These are the activations of a small neural network, seen along a few directions. Each row is one input.
Each table varies a few parts of the input and shows all the possible inputs, shuffled.
Descriptions start from the smaller parts, as in this example, which fits no table here: line(4) and (point or line(11) or (values(3) and ring(5))).
Shared parts are said once, and a part with two or three values counts as separate values.

Table:
R1: [ 11 -10 -29   2  30  -7  -2 -20 -39  -1  -7  -8   9 -22  -1  29  13   5
 -25 -10]
R2: [-12  -6 -20 -11  26   9 -13  -3 -17   7 -13 -17  -2 -19  -4  25  -2   9
 -32 -24]
R3: [  3   4  10   8 -56 -10  10  28  15 -20  51  44   5  19  -8 -36 -18 -14
  60  26]
R4: [ 16 -22 -28   3  12 -15  13 -11 -37 -18   7 -11  13 -15  13  25  11 -10
  -6  17]
R5: [-25 -13  -3 -23  13  15 -13  13  -1   1  -4 -25   0  -3   5  21 -14   2
 -20 -16]
R6: [  2 -28 -15  -8  -3   1  16  10 -19 -20  14 -21   9  -2  22  18  -3 -16
   3  22]
R7: [-22 -20  -5 -18  -6  16   4  21  -5 -11  10 -29   1   6  18  15 -15  -7
  -8  10]
R8: [ 17  41  16  56 -22  17  13  -3  -7  13   4  25 -15  29  10 -14   4  26
   7  25]
R9: [  1  11  31 -12   1  -9 -11  -8  46  13 -24  11  -6   4 -19 -31   2  -6
  12 -18]
R10: [ 17  25  15 -19  27 -24 -20 -24  30  25 -26  13  13 -23 -25 -22  27   8
  -6 -31]
R11: [ -6  20  27  22 -23   7   2  -3  35  10 -11  18 -26  26 -10 -31  -6   3
  14  -1]
Q: Describe the family of inputs behind these rows.
A: point or line(4) or ring(6)
Q: Which of the alternatives is R9?
A: line(4)

Table:
R12: [-24 -14  -1 -37  17  13  -9  11   6   4  -7 -42   9  -7  16  19   0   1
 -27  -9]
R13: [-24  18  37  -1 -14  28 -18  22  42  17 -15  10 -22  24 -13 -21 -30  10
   8 -21]
R14: [-15 -23 -16   7   9   9  10  -9 -20 -11 -11 -31 -16   4  15  28  -2  -6
 -25   5]
R15: [  4   8 -10   4  27  12   1  -8 -26  12  -9 -28  10  -6  22  28  15  20
 -35   4]
R16: [ 14 -16 -12  14  15   0   2  -9 -43 -12   2   1   9   3   6  30  -8   1
  -4   7]
R17: [ -6 -28 -22   6   4  -4   6 -11 -26 -17  -3  -8  -9   0  -2  20  -9 -13
  -7   1]
R18: [ -3 -22   9  -9 -35  12  22  35  10 -22  26  -9   5  18  23 -10 -20 -22
  33  34]
R19: [ -4 -27 -10 -30   8 -11 -13  10  -4 -13  10   3  14 -17  -9  11 -13 -17
  12 -15]
R20: [  5 -10  -7  16  20  12   5  -6 -37  -7  -5 -21   3   7  23  38  -2   8
 -20  12]
R21: [  0  -4 -28  -9  14 -11  -5 -11  -8   2  -4   3  -1 -29 -19   2  11  -1
 -15 -23]
R22: [  2 -21 -28  -1   7 -15  -1 -10 -18 -12   2   7  -4 -19 -11  12   1 -11
  -1 -10]
R23: [ 19  24   4  25 -27 -10  11   8  -8  -5  32  29  11  10   7 -14   8   9
  26  32]
R24: [ -6 -11  -9 -39  16  -7 -17  10   6   0   4  -1  17 -27 -16   2  -3  -7
  -2 -28]
R25: [-23 -30   2 -23  11  13  -4  12  -6 -14  -4 -36   2   7  18  28 -17 -12
 -12   0]
R26: [-11  23   9  22 -33  -4   1  -6  22   5  15  30 -19  17 -18 -35   2   5
  17  -1]
R27: [ 40  25  33  12  21 -22  -1 -35  24  19 -39  18   5   2  -9 -25  29   3
   9  -2]
R28: [ 20  -8 -18   7  17 -10  -4  -8 -35  -7   6  15  14 -15  -3  21   1   3
   3  -4]
R29: [-15  -3  -6 -43  19   0 -15  10  11  10  -5 -25  16 -26  -3   7   5   1
 -21 -19]
R30: [-18  14  27 -11 -28  -1 -11  15  35   2  22  24   0  19 -16 -32 -14   0
  29  -6]
R31: [-12 -35  -5 -23   6  -1  -8   9 -12 -19   5 -12   9   2   0  20 -23 -20
   5  -4]
R32: [ 22  -1   0  30 -26  13  30  17 -24 -15  24   6   4  18  28   0  -4  -3
  22  47]
R33: [-17  26  20  29 -18  25  -6   1  29  20 -21  15 -40  22 -16 -22 -15  16
  -4 -17]
R34: [  1  40  27  37  -7  29 -12   5  11  26 -17  26 -22  26  -6 -11 -15  29
   0 -10]
R35: [ 19   9 -18  -1  24  -6  -9  -9 -26   7   1  12  17 -26 -10  11  12  12
 -11 -17]
R36: [ -8   4 -24 -11  17  -4  -2 -11  -3  11 -12 -20  -3 -27  -5   7  20   7
 -34 -13]
R37: [ -6   1  12 -15 -34 -11   3  26  25 -12  35  13  12  10   1 -23  -9 -11
  36  18]
R38: [ 11  18 -14  -3  28   0  -6  -9 -21  17  -8 -11  16 -25   4  16  20  21
 -29  -7]
R39: [  3 -14 -10  24 -38   8  36  14  -6 -20  19  -4 -14  15  21 -11  -5 -16
  19  41]
R40: [  8  38  18  29 -22   0  -4  -3   3  10  20  40  -1  21 -10 -24   3  19
  21   6]
R41: [  0  10  -7  18 -39 -16  16   5  11 -10  28  19  -7   7  -1 -25   7  -6
  24  25]
R42: [ 24  11  25   6  10 -25   3 -37  41  14 -42  10 -11   0 -17 -33  27 -11
   5  -9]
R43: [-16  -6 -19  -5  16   8   5 -10  -8   6 -14 -37 -10  -8  13  19  15   6
 -40  -3]
R44: [ 17   5  43 -23  14 -24  -7 -18  54  11 -37   4   5   1 -14 -33  13 -16
  18 -13]
Q: Changing only one part turns R17 into R16. The same change can be made to R21. Which row results?
A: R35
Q: Describe the family of inputs behind these rows.
A: values(3) and (point or line(4) or ring(6))
Q: Which other rows does R33 become when the values(3) part takes its other values? List them by row number.
A: R13, R34
